A small network was shown many inputs. Here are its activations along a few directions, one row for each input.
In each table, some parts of the input vary, and every possible input appears once, in random order.
A made-up example of a description, with smaller parts first: line(6) and (point or ring(11) or (values(3) and ring(5))).
Shared parts are said once, and a part with two or three values counts as separate values.
In the rows, 128 means zero.

Other details of the inputs vary at random and push rows far along two fixed directions, the same in every table; ignore that.

Rows:
x1: [214 217 139  67 151 114 185  78  99  77 178 176  78 101  92]
x2: [ 68 111 102  90 142 139 136  56 136 147  82 231  97 208 119]
x3: [152 102 175 171  79 113 154 149 100 133 140  82 132  34 111]
x4: [167  89  92 112  79 121 120 130  68 130 160  92 237  65 139]
x5: [ 30  47  52 147  71 124  50 164 130 140 110  97 210 179 177]
x6: [ 42  99 135 182  80 146 101 160 163 132 106 114 170 172 149]
x7: [184  80  98 131 128 108  88 180  91 150 138  35 187  73 158]
x8: [ 66  99 149 161  89 163 112 130 148 136 116 161 222 181 155]
x9: [ 48  98  84 130 199 152  98 118 182 160  66 176  73 248 150]
x10: [188 219 131  82 143  88 170 110 115  78 167 135  27  90  83]
x11: [ 74 101  99 107 199 145 110 109 155 162  62 172  48 206 131]
x12: [120 147 162 176  73 128 116 159 141 118 146  79 165  93 128]
x13: [185 166 128  96 136  94 182  96  97 119 148 141  13  67  73]
x14: [118 137 107  83 147 136 152  60 126 130 116 222  77 180 105]
x15: [157 179 136  88 139 120 154  71 121 106 152 184 102 146 112]
x16: [168 137 176 171 148 136 123 177 142 130 150  60 162  81 144]
x17: [168 152 176 157 148 138 119 189 153 110 147  65 169  79 144]
x18: [155 125 163 152 153 138 131 169 137 144 121  83 136 100 135]
Description of these inputs: values(3) and (point or line(5)).
The inputs of x5 and x7 match in every part but the values(3) part. If x6 is changed in the same way as x5 into x7, which row does it become?
> x18
Which other rows does x12 become when the values(3) part takes its other values? List them by row number.
> x15, x16
List by row number the other rows that have the values(3) part in common with x15.
> x1, x2, x4, x8, x14

Rows:
x19: [191 195 163 110 161 109 175 106 128 103 154 127  32  88  89]
x20: [188 142 149 115 129 117 164 106  97 127 149 130 111  76 107]
x21: [120 144  82  76 167 112 136  75 126 120 119 167  34 175 104]
x22: [190 129 143 117 148 115 150 134 103 138 137 103  94  69 116]
x23: [ 56 127 166 186 106 159 108 170 180 129 107 134 175 167 151]
x24: [194 154 138  99 132 114 161 101  94 116 157 134 106  83 105]
x25: [175 121 146 143 114 122 124 167 109 129 148  72 176  64 139]
x26: [ 99  93 147 174  80 142 109 171 130 137 126 102 208 109 149]
x27: [ 88 102 104 130 145 141  99 139 147 143 102 130 140 175 148]
x28: [126 107 158 177  75 139 109 161 126 131 147  91 248  96 156]
x29: [ 75 102 108 144 123 131 107 122 149 142 105 133 131 172 140]
x30: [ 56 112  87 120 123 140  99 126 147 125 103 166 139 199 141]
x31: [191 148 121 100 146 112 138 135 102 117 152 101 113  80 119]
x32: [127 179 123  90 201 132 142 104 161 117 108 169  21 181 109]
x33: [162 128 144 148  93 114 126 150 109 121 160  73 174  68 132]
x34: [173 126 161 144 104 127 146 132 104 128 153 107 169  70 124]
x35: [178 143 135 103 136 113 166 114  92 123 141 139  69  76  98]
x36: [101  99 137 174  84 130  98 160 136 132 132  82 209 117 154]
x37: [163 110 164 167  97 116 138 148 110 138 143  75 156  55 129]
x38: [ 68 128 175 187 112 161 113 149 185 132 111 138 191 173 154]
x39: [ 70 130  75  94 138 135 108 110 142 120 109 180 107 205 129]
x40: [105 110 131 137 127 138 127 109 135 142 112 154 139 153 134]
x41: [119 123  99 107 153 130 114 128 133 133 114 132 111 159 136]
x42: [101 121 108 119 119 132 120 129 127 125 120 147 129 152 130]
x43: [119 123  95  96 171 127 123 111 135 139 104 150  74 167 125]
x44: [ 51  99  99 133 123 144 105 128 151 140  92 167 133 197 141]
x45: [180 146 128 111 126 106 148 116 100 118 153 105  97  80 109]
x46: [119 143  97  85 149 125 132  83 127 117 125 178  98 176 117]
What is each input in this table made of?
> line(4) and (point or line(6))
The inputs of x44 and x29 match in every part but the line(4) part. If x39 is changed in the same way as x44 into x29, which row does it become?
> x33
Start at x27 and move only the line(4) part, one step at a time. The first step leads to x21. Which rows follow, in order?
> x26, x34
